Small tables with named rows and columns. After each table, cells are looked up by row and column.

Vovodu:
	Gedatil	Veg	Vuladam
Vaba	58	43	33
Lidesu	54	64	65
Kemev	45	86	48
Vefulo	56	48	31
Sutikur	57	56	54
Pumiki	40	52	57
Mig	67	54	54
Vupu	27	67	15

Vaba, Veg: 43
Sutikur, Gedatil: 57
Lidesu, Veg: 64
Mig, Veg: 54
Vefulo, Veg: 48
Pumiki, Veg: 52
Kemev, Gedatil: 45
Vupu, Gedatil: 27
Pumiki, Gedatil: 40
Mig, Gedatil: 67

Babiki
|  | Buz | Daki | Maladi | Zogel | Datop |
|---|---|---|---|---|---|
| Lotu | 17 | 48 | 24 | 75 | 22 |
| Tol | 33 | 74 | 55 | 25 | 47 |
| Bav | 75 | 27 | 48 | 32 | 43 |
| Sop | 54 | 26 | 66 | 55 | 35 |
| Vun | 46 | 48 | 71 | 55 | 16 |

What is the Buz of Lotu in Babiki?
17
What is the Datop of Lotu in Babiki?
22
What is the Daki of Lotu in Babiki?
48
What is the Maladi of Bav in Babiki?
48
What is the Maladi of Lotu in Babiki?
24
What is the Datop of Bav in Babiki?
43
What is the Maladi of Sop in Babiki?
66
What is the Zogel of Bav in Babiki?
32
What is the Zogel of Lotu in Babiki?
75
What is the Maladi of Vun in Babiki?
71
What is the Daki of Bav in Babiki?
27
What is the Buz of Sop in Babiki?
54

Sil:
|  | Kegiga | Vokota | Fer | Pelo | Meguno | Zem |
|---|---|---|---|---|---|---|
| Tizera | 204 | 88 | 236 | 211 | 186 | 223 |
| Sarub | 150 | 153 | 147 | 148 | 144 | 150 |
| Lidipa | 142 | 198 | 149 | 106 | 174 | 129 |
| Volo | 172 | 166 | 140 | 107 | 175 | 117 |
| Riresob | 132 | 116 | 146 | 153 | 110 | 157 |
| Radigoz | 161 | 136 | 140 | 148 | 139 | 144 |
| Vun | 146 | 110 | 177 | 183 | 140 | 179 |
| Tizove | 158 | 201 | 194 | 132 | 205 | 157 |
| Faz | 155 | 155 | 171 | 151 | 161 | 163 |
| Menebiv | 11 | 178 | 116 | 188 | 92 | 175 |
| Gutek | 153 | 211 | 136 | 66 | 180 | 98 |
| Mulor | 171 | 160 | 125 | 116 | 147 | 122 |
| Pumode | 149 | 150 | 150 | 150 | 150 | 150 |
| Sep | 147 | 174 | 186 | 150 | 194 | 170 |

Meguno of Menebiv: 92
Vokota of Vun: 110
Zem of Tizove: 157
Vokota of Menebiv: 178
Kegiga of Sep: 147
Kegiga of Mulor: 171
Vokota of Mulor: 160
Meguno of Volo: 175
Kegiga of Tizove: 158
Fer of Radigoz: 140
Pelo of Pumode: 150

Table Pidurag
,Razigit,Timupul,Lasis
Reko,36,47,30
Pul,58,39,61
Nagak,37,56,32
Venevu,42,46,46
Fuv,21,43,18
Faf,36,49,33
Rin,32,36,39
Rogide,53,20,70
Vok,22,40,12
Mev,78,86,60
Nelukog,47,47,48

Mev, Lasis: 60
Faf, Lasis: 33
Fuv, Razigit: 21
Venevu, Lasis: 46
Nagak, Lasis: 32
Mev, Timupul: 86
Reko, Timupul: 47
Pul, Lasis: 61
Rogide, Timupul: 20
Nelukog, Razigit: 47
Reko, Lasis: 30
Nagak, Razigit: 37
Vok, Lasis: 12
Nagak, Timupul: 56
Fuv, Lasis: 18
Vok, Razigit: 22
Faf, Razigit: 36
Reko, Razigit: 36
Vok, Timupul: 40
Pul, Razigit: 58
Row with the largest Timupul: Mev

Table Fidiba
fields: Rel, Ludoki, Pid, Kazeg, Nase, Kifare, Rebez
Dutu: [68.88, 51.91, 50.88, 64.41, 66.00, 48.92, 39.81]
Ninivi: [40.86, 42.06, 71.74, 36.50, 63.10, 50.08, 9.06]
Piga: [47.40, 49.69, 56.47, 43.93, 67.86, 49.97, 80.45]

Kifare of Piga: 49.97
Kazeg of Piga: 43.93
Ludoki of Piga: 49.69
Pid of Piga: 56.47
Rel of Dutu: 68.88
Ludoki of Ninivi: 42.06
Rebez of Dutu: 39.81
Nase of Piga: 67.86
Nase of Dutu: 66.00
Kifare of Dutu: 48.92
Ludoki of Dutu: 51.91
Kifare of Ninivi: 50.08
Rebez of Piga: 80.45
Kazeg of Dutu: 64.41
Pid of Dutu: 50.88
Row with the largest Kifare: Ninivi

